These are the activations of a small neural network, seen along a few directions. Each row is one input.
Each table varies a few parts of the input and shows all the possible inputs, shuffled.
Descriptions start from the smaller parts, as in this example, which fits no table here: line(6) and (point or line(11) or (values(2) and ring(8))).
Shared parts are said once, and a part with two or three values counts as separate values.
In the rows, zero is written as 128.

Other details of the inputs vary at random and push rows far along two fixed directions, the same in every table; ignore that.

Rows:
row 1: [136 123 124 122 118 143 134 143 129 130 144 113 108]
row 2: [129 124 129 115 122 141 130 137 127 123 149 113 107]
row 3: [119 137 127 143 134 115 120 123 133 119 115 137 140]
row 4: [186 122 150  62 189 173  53 141  93 221 127 172 186]
row 5: [121 134 133 134 126 108 130 113 129 121 108 144 134]
row 6: [126 124 125 136 125 109 137 112 127 128 114 140 147]
row 7: [132 127 129 123 119 143 137 142 131 131 148 112 112]
row 8: [138 125 123 122 121 145 136 134 135 127 148 114 110]
row 9: [138 128 129 121 124 143 138 132 130 129 150 109 112]
row 10: [135 133 134 118 122 141 124 132 128 121 150 113 106]
row 11: [115 131 127 141 135 119 126 129 131 121 113 136 142]
row 12: [140 131 127 120 118 140 125 138 131 118 148 117 105]
row 13: [113 132 128 142 136 117 127 126 127 120 112 134 142]
row 14: [117 127 133 132 127 112 134 119 127 124 106 144 137]
row 15: [113 129 128 139 137 118 124 124 126 121 110 133 139]
row 16: [115 129 123 141 133 120 124 129 131 120 111 138 141]
row 17: [135 123 125 118 124 141 134 128 130 130 149 109 107]
row 18: [138 126 127 121 123 143 137 134 135 130 150 112 112]
row 19: [119 125 130 135 122 109 134 121 124 119 115 143 146]
row 20: [124 132 131 136 122 107 127 116 125 118 117 144 143]
row 21: [141 122 121 122 121 143 136 135 133 128 145 113 108]
row 22: [120 127 124 142 139 119 128 115 129 129 112 129 139]
row 23: [142 123 133 109 115 137 145 125 131 133 144 119 108]
row 24: [115 131 125 145 135 117 130 125 126 130 111 130 142]
row 25: [118 127 121 141 133 119 123 130 129 120 109 137 138]
row 26: [133 131 130 117 121 138 123 131 128 121 151 114 104]
row 27: [120 124 127 137 121 110 136 120 123 130 114 139 147]
row 28: [118 139 128 144 135 113 121 121 128 118 114 135 139]
row 29: [120 136 124 142 133 117 117 124 133 118 114 139 138]
row 30: [133 126 125 123 117 144 135 142 131 130 146 114 111]
row 31: [135 124 135 111 112 137 144 132 127 135 141 119 108]
row 32: [112 126 121 142 135 116 125 121 126 132 110 131 138]
Each input here is: line(4) and (values(2) or line(6)).
Q: The inputs of row 6 and row 20 match in every part but the line(4) part. If row 17 is changed in the same way as row 6 into row 20, which row does it become?
A: row 26
Q: List by row number the other rows that have the line(4) part in common with row 30.
A: row 1, row 4, row 7, row 24, row 27, row 31, row 32
Q: Change only the values(2) part in row 23. List by row number the other rows that result.
A: row 6
Q: A walk changes only the line(6) part. It starts at row 2 and steps to row 15. List the rest of the walk in order.
A: row 13, row 11, row 16, row 25
